Each row below holds a small network's activations on one input, seen along a few directions.
In each table, some parts of the input vary, and every possible input appears once, in random order.
Descriptions start from the smaller parts, as in this example, which fits no table here: one of 6 places along a line, together with either a single point or one of 11 places along a line or (one of 3 separate values, together with one of 8 places around a ring).
Shared parts are said once, and a part with two or three values counts as separate values.
In the rows, 128 means zero.

Other details of the inputs shift rows strongly along two fixed directions, in all tables alike. That doesn't count.

A family of inputs:
R1: [132 120 134 123 142 118 131 123 137 139 133 118 124 122 112]
R2: [130 126 122 121 133 129 154 126 155 133 130 131 119 133 117]
R3: [135 123 114 119 131 125 151 127 148 131 133 130 116 132 123]
R4: [128 115 127 121 134 128 139 126 144 129 122 127 122 113 134]
R5: [143 115 125 115 134 124 124 120 136 122 126 127 119 113 129]
R6: [176 146 207  85  87 182 152 164 128 188 170 157 122 143 177]
R7: [144 119 122 122 135 118 129 121 136 132 133 120 114 126 120]
R8: [133 120 118 111 130 130 147 125 147 122 126 137 122 119 131]
R9: [130 120 122 114 128 127 138 121 147 129 125 128 121 111 133]
R10: [130 117 137 115 141 123 127 122 137 129 126 126 129 110 121]
R11: [137 116 127 120 141 112 127 123 130 138 134 121 120 124 117]
R12: [114 188 133 148  90 173 101 136  74 133 150 120 153 167 156]
R13: [136 107 134 131 138  97 129 133 124 133 121 132 121 140 125]
R14: [132 123 118 121 129 122 142 122 147 138 132 120 114 123 126]
R15: [139 111 131 119 140 122 122 124 133 124 121 131 120 117 128]
R16: [128 116 128 121 127 121 145 130 140 122 120 130 118 113 136]
R17: [134 113 133 126 139 104 129 131 122 136 125 127 117 128 119]
R18: [133 105 139 122 138 103 126 132 124 123 115 139 126 127 133]
R19: [139 113 132 120 133 116 127 128 130 119 118 133 114 118 131]
R20: [ 94 159 133 143  78 186 110 142  94 113 157 144 148 160 147]
R21: [ 87 170 131 148  80 179  96 135 101 127 158 125 144 160 123]
R22: [112 182 149 144  87 170 103 142  69 122 136 133 154 157 167]
R23: [133 108 138 121 140 118 128 126 138 126 121 129 135 122 127]
R24: [133 103 138 122 144 110 122 129 128 128 118 137 132 128 131]
R25: [133 112 132 125 146 111 125 128 127 140 129 124 122 128 116]
R26: [130 119 123 128 135 122 142 127 144 138 129 120 116 125 125]
R27: [ 88 165 140 141  72 186 103 131 103 124 156 136 147 152 144]
R28: [131 112 137 118 139 109 124 129 123 127 118 136 121 116 128]
R29: [132 120 127 124 140 122 132 132 141 139 127 119 118 124 115]
R30: [173 151 230  94  75 189 109 175  79 200 186 157 132 154 190]
R31: [127 125 133 113 134 132 131 125 151 131 120 127 124 110 119]
R32: [144 144 126 128 150 121 143 121 132 140 109 111 133 127 129]
R33: [135 125 120 118 134 122 132 127 144 139 130 119 116 122 116]
R34: [131 119 124 129 128 115 149 131 140 131 127 122 112 125 128]
R35: [142 139 130 121 146 128 141 118 130 132 101 118 140 113 135]
R36: [133 119 120 125 137 125 151 132 145 131 130 129 118 133 123]
R37: [ 76 138  44 209 145  96 104  95 137  52 101 142 176  87  78]
R38: [134 120 121 126 130 117 157 136 140 124 127 132 113 134 125]
R39: [111 188 142 153  90 161 103 145  72 128 144 125 147 170 160]
R40: [131 118 131 118 132 120 134 136 136 123 117 129 118 112 127]
R41: [133 128 153 132 115 138 122 138 117 144 147 126 137 151 133]
R42: [140 108 127 125 139 106 128 127 130 135 129 125 126 136 123]
R43: [ 32 151  52 188 106 134  87 108  98  52 117 110 149 153  83]
R44: [161 136 121 168 136 108 135 134 143 142 133 153 149  96 116]
R45: [141 114 128 127 140 117 128 126 133 133 129 122 115 130 119]
R46: [142 115 128 128 134 110 132 129 129 128 126 125 110 130 122]
R47: [136 104 133 130 145 104 126 131 128 138 125 129 127 140 122]
R48: [137 119 132 117 135 130 129 120 144 124 124 126 122 113 124]
R49: [139 122 128 124 136 124 133 120 144 134 131 119 116 126 115]
R50: [131 117 131 117 138 127 128 132 141 129 120 127 124 111 124]
R51: [143 143 125 131 156 113 136 127 127 138 111 114 128 130 137]
R52: [ 75 166  78 162 117 147  97 103  90  78 107 114 163 139 124]
R53: [133 122 125 111 132 127 128 126 144 129 123 127 122 109 125]
R54: [ 67 165  80 170 125 143  94 106  90  74 103 116 164 142 121]
R55: [131 117 125 118 128 124 154 134 140 115 120 139 118 121 133]
R56: [135 113 130 112 139 117 122 122 129 129 126 129 126 111 126]
R57: [137 106 131 117 139 112 123 125 130 126 122 133 131 123 132]
R58: [127 125 126 124 131 126 145 121 154 140 129 121 117 124 120]
Description of these inputs: one of 2 separate values, together with either a single point or (one of 4 places along a line, together with either a single point or one of 6 places along a line).
The inputs of R41 and R23 match in every part but the choice among 2 separate values. If R38 is changed in the same way as R41 into R23, which row does it become?
> R55
The inputs of R34 and R16 match in every part but the choice among 2 separate values. If R47 is changed in the same way as R34 into R16, which row does it become?
> R24
Which other rows does R4 become when the choice among 2 separate values takes its other values? List them by row number.
> R26
Which other rows does R55 become when the place on the line of 4 takes its other values? List them by row number.
> R6, R8, R20
Which other rows does R17 become when the place on the line of 4 takes its other values? List them by row number.
> R1, R11, R25

A family of inputs:
R59: [166  89 140 112 156  91 137 128 168 154 138 149 113 109 109]
R60: [155  82 157 121 164  92 147 126 162 157 128 130 117 110 114]
R61: [161  91 146  73 153  98 158 122 146 143 114 114  88 114 126]
R62: [ 34 172  55 201  79 180  88 116  78  52 145 124 163 183 110]
R63: [156  82 149  96 152 109 137 130 168 130 118 149 129  85 129]
R64: [179 129 144 124 198  69 150 142 110 154  89 138 149  91 137]
R65: [142 154 202 132  62 179 116 163  83 179 189 138 127 153 162]
R66: [ 78  89  53 160 168  96 107  95 144  65 102 113 136 127  68]
R67: [170  90 130 105 159 104 153 134 152 143 128 119  95 104 117]
R68: [ 57 173 102 171  57 194  96 128  88  77 146 154 171 149 144]
R69: [148  72 135  79 173  86 148 112 160 135 102 121 103 122 110]
R70: [  7 178   8 210 116 162  74  84  96  22 107  95 170 158  70]
R71: [134 152 191 104  64 180 105 172  80 177 178 132 111 164 175]
R72: [160 101 138  82 156 102 181 123 160 141 110 122  98 128 139]
R73: [148 119 122  88 181 103 167 102 167 129  92 101 102 111 120]
R74: [100 135 123 134  93 155 105 129 112  95 139 141 142 108 132]
R75: [170 110 121 118 145  94 170 131 174 149 129 147 108 108 120]
R76: [ 57 196 105 170  70 209  83 117  87  86 138 141 171 138 139]
R77: [ 31 134  13 168 174  94 110  78 151  45  65  84 131 119  69]
R78: [152 185 198 127  67 197 125 161 100 185 174 126 150 155 166]
R79: [194 109 163 129 175  70 132 140 128 133  78 133 115 110 140]
R80: [147 163 194 136  59 184 138 166  98 180 181 145 141 166 174]
R81: [ 77 113  45 168 147  83 110  91 147  65 110 122 121 106  63]
R82: [176 131 126 109 155 105 159 125 177 156 120 129 115  96 112]
R83: [135 162 183 112  68 183 129 173  94 174 173 140 121 177 186]
R84: [133 139 198 103  73 180  95 170  87 182 178 142 127 176 172]
R85: [188 105 114 125 192  61 134  96 137 144  86 108 139  90 150]
What do these inputs look like to the network?
> either one of 3 separate values or (one of 4 places along a line, together with either a single point or one of 5 places along a line)
A walk changes only the place on the line of 5. It starts at R82 and steps to R78. List the rest of the walk in order.
> R70, R77, R73

A family of inputs:
R86: [220 125 205  66 128 145 174 158 154 211 153 137  99 113 174]
R87: [ 95 118  68 138 157 108 138  97 157  82  93 114 128 107  98]
R88: [101 131  91 145 127 131 124 111 142  98 122 129 138 116 109]
R89: [ 82  81  48 150 172  72 133  89 170  66  91 116 119 106  65]
R90: [183  78 145  78 186  81 186 127 195 161 101 122  91  89 122]
R91: [166 139 219  95  61 190 118 174  99 194 196 154 118 156 176]
R92: [174 159 221  92  70 195 132 174 100 206 190 142 122 163 183]
R93: [ 59 162 107 168  73 177  87 126  94  97 157 134 158 162 117]
R94: [ 97 201 133 191  91 161  57 133  27 110 134 129 191 169 158]
R95: [189  85 141  82 183  80 191 130 193 159  99 123  87  83 127]
R96: [123 127  80 166 195  61 114 100 111  87  61 114 159 100 114]
R97: [ 57 164 127 150  55 193  75 134  70  99 166 132 146 181 135]
R98: [ 94 185 115 198 107 142  62 127  44  92 122 139 193 149 139]
R99: [209  96 167  74 169  94 190 143 183 185 118 126  85  92 141]
R100: [ 62 166 122 157  56 191  83 135  71 101 167 134 150 189 136]
R101: [ 90  99  49 153 173  76 142  92 175  71  84 117 121  91  73]
R102: [214 101 217  57 127 135 163 165 149 213 160 137  84 123 167]
R103: [ 87  88  49 142 176  74 136  89 167  74  89 105 113 116  71]
The inputs of R90 and R93 match in every part but one. If R95 is changed in the same way as R90 into R93, which row does it become?
> R101
What do these inputs look like to the network?
> one of 3 separate values, together with either a single point or one of 5 places along a line
Which other rows does R97 become when the choice among 3 separate values takes its other values? List them by row number.
> R91, R102
Which other rows agree with R103 in the choice among 3 separate values? List them by row number.
> R86, R92, R94, R99, R102

A family of inputs:
R104: [115  75  99 142 178  63 105 106 141  98  97 129 133  97  85]
R105: [156  72 120 146 174  50 130 126 144 130 113 141 123 106  95]
R106: [129 165 208  88  30 230 121 173  90 173 200 146 115 182 188]
R107: [ 68 127 103 159 111 129  61 114  71  74 124 132 156 150 120]
R108: [128  77 103  89 153 106 159 111 191 111 113 126  92  94 101]
R109: [106  78  71 144 151  87 156 110 194  98 124 133 106 103  66]
R110: [227 125 191  92 153 122 173 150 172 196 127 149 126  67 163]
R111: [126  74 106 104 154 104 157 113 201 120 122 132  99  88  85]
R112: [220 111 235  33 112 161 192 172 162 236 173 132  74 143 186]
R113: [ 59 157  91 145  85 170 111 118 113 107 155 100 119 178 107]
R114: [ 81 186  99 168  91 176  94 117  88  83 127 136 176 126 141]
R115: [189  83 182  79 166  85 144 145 130 165 108 131 101 114 155]
R116: [ 92 206  92 176 105 165 106 118  86 109 126 107 162 158 132]
R117: [121 100  88 142 189  58 119 104 126 108  89  92 113 134  91]
R118: [154 219 203 123  58 221 121 168  61 184 172 139 160 177 207]
R119: [ 75 186  85 169 108 162 107 114  94  74 104 124 166 132 137]
R120: [ 87 177  77 206 102 143 106 118 107  88 132 143 177 126 111]
R121: [171  85 150  98 184  72 142 127 133 152  96 112 107 129 132]
The inputs of R111 and R109 match in every part but one. If R110 is changed in the same way as R111 into R109, which row does it become?
> R120
What do these inputs look like to the network?
> one of 3 separate values, together with one of 6 places along a line
Which other rows does R121 become when the place on the line of 6 takes its other values? List them by row number.
> R104, R105, R107, R115, R117

A family of inputs:
R122: [ 70 127  12 186 183  53 109  67 133  60  73  85 141  97  67]
R123: [218 148 216  96 110 160 116 173 107 205 169 145 119 106 165]
R124: [ 64 136  19 190 196  56 135  90 138  50  50  97 142 133  70]
R125: [ 54 183 122 120  47 222 145 148 120 112 163 123 107 178 137]
R126: [210 145 178 113 127 115 154 156 118 196 142 133 114 132 187]
R127: [134  58  91 130 186  74 177  96 236 135 120 131 120  86  62]
R128: [133 135 107 147 166  94 161 128 117 104  83 119 135 148 134]
R129: [ 80  42  87 103 194  46 123 103 147  88  81  91  82 154  63]
R130: [206  54 222  49 119 115 121 172 118 191 180 153  70 150 150]
R131: [170 104 126 115 133 136 152 122 186 158 170 139 113 122  95]
R132: [176 156 195 101 142 145 135 159 114 195 132 110 120 128 151]
R133: [  8 104 126 169  55 157  37 134  51  73 175 146 147 203 108]
R134: [201  56 167  78 209  57 174 120 212 159  71 136 106  35 123]
R135: [138 125 121 123 145 124 107 110 138 101 108 128 129  89 113]
R136: [139 112 115  84 103 150 180 141 191 119 145 143  71  95 116]
R137: [155 180 180 125 119 147 128 156  88 184 147 121 138 156 152]
R138: [ 84 190 129 139  57 225  62 126  52  88 161 156 188 162 165]
R139: [ 71 187  86 199  68 164  85 122  40  75 136 125 172 187 160]
R140: [ 28 140  22 150 181 118 111  65 128  24  50  98 170 130  89]
R141: [219  77 176 111 174  65 197 154 165 166 100 163 120  88 162]
R142: [ 88 163 178 115  10 232 140 175 124 144 201 168 119 151 165]
R143: [ 83 147 125 176 113 140  79 131 100 111 130 133 166 113 113]
R144: [ 67 200 145 149  78 201  74 128  65 107 134 110 162 175 142]
R145: [187 146 183 106 126 141 122 147 113 196 147 110 116 110 167]
R146: [111  90  45 140 170  91 156  75 207 113 121  92 111 116  67]
R147: [180 132 183  91 124 165 178 148 170 214 178 121 110 164 133]
R148: [132 113  97 118 171  91 125  87 158 108  78  92 115  84 115]
R149: [171 101 178  78 149 132 152 134 154 156 114 160 150  88 170]
R150: [239 103 160 104 179  68 176 151 163 176 114 151  99  87 144]
R151: [ 87 141  45 186 156  86  92  94 113  64 103 123 151 103  68]
R152: [179 154 193  71  98 187 130 139 100 180 151 135 144 135 214]
R153: [158 162 195 154  78 155 119 178  86 175 164 172 157 151 179]
R154: [ 69 173 120 196  81 149  74 133  69 108 149 145 183 142 119]
R155: [121  79  60  84 160  86 207 100 233 102  91  98  53  71  96]
R156: [156 123 105 154 147  97 141 129 116  93 108 149 137 120 133]
R157: [ 22 121 101 158  56 160  34 117  40  77 170 108 129 219 117]
What do these inputs look like to the network?
> one of 4 places along a line, together with either one of 3 separate values or one of 6 places along a line
The inputs of R154 and R122 match in every part but the place on the line of 4. If R142 is changed in the same way as R154 into R122, which row does it become?
> R155
Which other rows does R153 become when the place on the line of 4 takes its other values? List them by row number.
> R124, R126, R150
Which other rows does R130 become when the choice among 3 separate values takes its other values? List them by row number.
> R131, R136
Which other rows agree with R128 in the place on the line of 4? List them by row number.
> R124, R125, R129, R132, R137, R140, R144, R147
Which other rows does R155 become when the choice among 3 separate values takes its other values? List them by row number.
> R146, R157
